These are the activations of a small network on made-up records, seen along a few directions, one row for each record.
After each row come some of the record's fields: J, L, F, C.
A field that a record lacks is left out.
The largest differences between rows may come from other fields.
In the rows, 500 means zero.
Random noise pushes rows far along 3 fixed directions. That doesn't count. These rows show it; they differ only by the noise:
[575 566 419 624 441 513 463 529 462 351 223 665 443 478 393 504]
[631 696 687 784 376 543 373 427 501 590 587 420 566 561 489 479]
[485 470 315 421 300 332 499 512 415 538 444 526 304 597 448 575]
[464 574 414 527 441 539 423 554 455 446 328 637 466 446 483 465]
[495 587 471 557 386 494 418 510 457 535 461 536 461 512 497 488]

[409 342 432 322 386 197 591 447 457 762 598 431 432 674 515 522] => J is j6, L is l2, F is f1, C is c6
[274 660 409 459 381 639 287 618 441 555 489 625 552 308 731 370] => J is j2, F is f2, C is c6
[718 502 487 687 431 433 507 469 470 368 214 592 427 633 228 554] => J is j2, L is l2, F is f1, C is c4
[487 337 416 458 500 356 648 484 509 469 378 594 475 505 510 532] => J is j3, L is l1, F is f1, C is c1
[678 479 742 711 540 475 602 370 585 531 605 359 617 582 464 547] => J is j3, L is l1, F is f1, C is c3
[567 550 507 513 619 627 462 518 502 384 499 485 456 479 411 498] => J is j1, L is l1, F is f2, C is c5
[441 578 563 415 512 573 400 521 490 657 694 395 530 533 505 456] => J is j1, L is l2, F is f1, C is c2
[544 387 515 489 293 257 621 361 512 653 856 261 360 634 644 647] => J is j4, L is l1, F is f1, C is c6
[413 439 388 455 406 464 551 506 500 437 537 539 457 363 735 527] => J is j4, F is f2, C is c6
[513 588 536 545 557 634 403 556 494 507 340 611 592 519 353 420] => J is j5, L is l2, F is f1, C is c1
[435 365 355 428 442 404 628 521 490 446 403 604 482 447 610 528] => J is j3, L is l1, F is f2, C is c3
[581 522 471 427 477 544 498 517 508 448 719 291 347 535 466 631] => J is j1, L is l1, F is f2, C is c2
[460 344 397 336 536 421 633 490 515 441 554 434 391 487 532 575] => J is j4, L is l1, F is f2, C is c6
[733 679 676 863 290 450 381 406 483 598 559 381 508 636 428 536] => J is j2, F is f1, C is c6
[370 345 375 288 501 338 616 500 484 597 515 499 429 535 540 536] => J is j6, L is l1, F is f1, C is c6
[563 411 544 506 551 560 604 461 581 344 630 392 446 437 583 587] => J is j4, L is l1, F is f2, C is c4
[556 518 622 690 383 341 529 393 516 646 565 453 594 605 531 500] => J is j6, L is l2, F is f1, C is c6
[501 425 522 493 573 435 603 462 526 479 481 508 520 512 485 524] => J is j6, L is l1, F is f1, C is c6
[587 614 551 590 651 730 437 577 538 280 372 560 545 381 392 486] => J is j1, L is l2, F is f1, C is c2
[677 501 451 600 371 518 513 472 495 282 509 445 344 539 476 652] => J is j1, L is l2, F is f2, C is c3
[526 417 588 583 577 430 613 443 530 500 451 561 655 488 522 475] => J is j3, L is l2, F is f1, C is c1
[398 537 635 543 523 490 457 455 511 717 608 466 664 512 590 392] => J is j6, L is l1, F is f1, C is c6
[742 547 486 638 511 522 507 508 482 314 348 501 399 557 286 590] => J is j1, F is f2, C is c2
[516 541 472 522 622 671 442 558 484 327 310 649 526 448 369 444] => J is j1, L is l2, F is f1, C is c3
[469 505 534 568 545 497 504 502 495 499 340 614 613 456 518 410] => J is j6, F is f2, C is c6
[531 441 429 448 394 406 547 455 471 479 623 424 379 566 549 602] => J is j1, L is l2, F is f1, C is c5
[425 396 378 416 486 475 612 519 526 388 521 549 417 359 687 553] => J is j4, L is l1, F is f1, C is c6
[607 604 777 751 526 687 486 415 613 466 708 387 652 400 680 468] => J is j4, L is l1, F is f2, C is c4
[496 451 487 570 593 464 542 518 489 449 216 677 591 456 434 436] => J is j6, F is f1, C is c6
[334 368 455 288 561 342 550 508 461 704 466 541 548 575 471 420] => J is j6, L is l2, F is f1, C is c6
[235 591 338 333 373 571 340 625 445 556 515 617 483 319 748 411] => J is j2, L is l2, F is f2, C is c6
[409 407 481 341 580 598 567 519 551 427 650 435 452 401 611 538] => J is j4, L is l1, F is f1, C is c4
[286 529 299 254 421 633 367 623 428 516 641 514 374 383 676 478] => J is j1, F is f2, C is c3
[540 486 571 595 511 460 520 470 519 495 360 584 591 529 453 450] => J is j6, L is l2, F is f2, C is c4
[556 505 462 487 680 689 478 563 509 294 409 558 445 439 366 507] => J is j1, L is l1, F is f1, C is c3
[497 571 468 457 568 604 421 589 483 445 474 521 489 453 443 472] => J is j1, L is l2, F is f2, C is c2
[537 340 337 476 407 237 649 472 446 458 271 614 387 600 396 574] => J is j6, F is f1, C is c6
[649 364 510 567 440 328 682 380 548 410 592 364 407 591 469 668] => J is j4, L is l2, F is f1, C is c6
[587 533 669 710 528 464 514 418 523 583 425 516 662 540 469 441] => J is j6, F is f1, C is c6
[484 393 524 486 543 420 619 474 530 507 465 557 571 482 555 481] => J is j3, L is l2, F is f1, C is c1
[609 370 439 492 601 402 653 483 507 346 292 543 417 564 295 584] => J is j6, L is l1, F is f1, C is c6
[692 436 602 686 411 263 634 354 528 511 508 420 484 684 395 607] => J is j6, L is l2, F is f1, C is c6
[548 444 440 370 449 380 503 510 459 604 606 381 356 649 375 569] => J is j1, L is l2, F is f1, C is c2
[495 565 648 620 720 782 526 504 617 269 493 564 676 216 693 432] => J is j4, L is l1, F is f2, C is c6

Here are new rows. What are their fields?
[432 386 551 378 450 331 551 433 487 727 639 399 520 668 491 482] => J is j6, L is l2, F is f2, C is c4
[588 461 565 571 496 403 597 421 533 498 533 434 494 567 485 556] => J is j6, L is l1, F is f2, C is c6
[444 418 475 430 571 524 574 505 554 440 571 456 468 401 597 532] => J is j4, L is l1, F is f1, C is c6
[577 636 576 602 391 542 390 493 493 565 708 351 494 549 525 521] => J is j1, L is l2, F is f2, C is c2
[372 513 598 482 526 474 456 491 485 733 589 480 651 497 592 383] => J is j6, F is f1, C is c6
[322 475 448 409 499 539 513 531 519 514 600 540 574 319 785 454] => J is j4, L is l2, F is f2, C is c6
[321 454 417 411 629 629 521 572 526 392 391 664 570 268 670 413] => J is j4, L is l1, F is f1, C is c6
[483 609 506 463 522 628 396 569 485 495 589 461 512 445 523 471] => J is j1, L is l2, F is f2, C is c2
[490 625 542 542 478 667 377 540 499 465 489 513 512 441 515 451] => J is j2, L is l1, F is f2, C is c4
[339 361 124 213 352 305 518 614 383 475 211 705 265 523 433 528] => J is j2, L is l2, F is f1, C is c6
[428 397 515 413 445 346 560 445 481 672 520 487 542 637 483 466] => J is j6, L is l2, F is f2, C is c4
[397 508 380 558 574 672 512 592 542 171 220 791 591 153 730 432] => J is j4, L is l2, F is f2, C is c6
[491 622 448 619 390 562 392 552 481 417 343 642 468 401 554 475] => J is j2, L is l1, F is f1, C is c6
[385 519 662 515 587 539 449 488 523 680 513 540 722 496 534 347] => J is j6, L is l2, F is f1, C is c4
[696 569 492 778 330 387 471 454 472 405 244 608 456 587 356 544] => J is j2, L is l2, F is f1, C is c6
[597 506 496 420 551 516 495 518 492 475 609 335 403 601 327 587] => J is j1, L is l2, F is f2, C is c2
[527 444 578 580 505 452 601 446 542 523 409 576 647 483 573 454] => J is j3, L is l2, F is f2, C is c3
[413 539 611 562 664 604 495 513 548 455 377 640 715 367 561 373] => J is j6, L is l2, F is f1, C is c6
[521 431 351 295 473 398 529 545 451 527 520 444 314 612 366 579] => J is j1, L is l2, F is f2, C is c2
[636 577 491 585 550 609 453 549 501 318 411 489 468 487 354 546] => J is j1, L is l2, F is f2, C is c2
[636 378 411 599 479 375 651 462 522 269 256 623 427 485 457 570] => J is j4, L is l2, F is f2, C is c6
[455 561 452 506 419 569 425 518 449 483 569 504 484 444 636 484] => J is j1, F is f2, C is c5
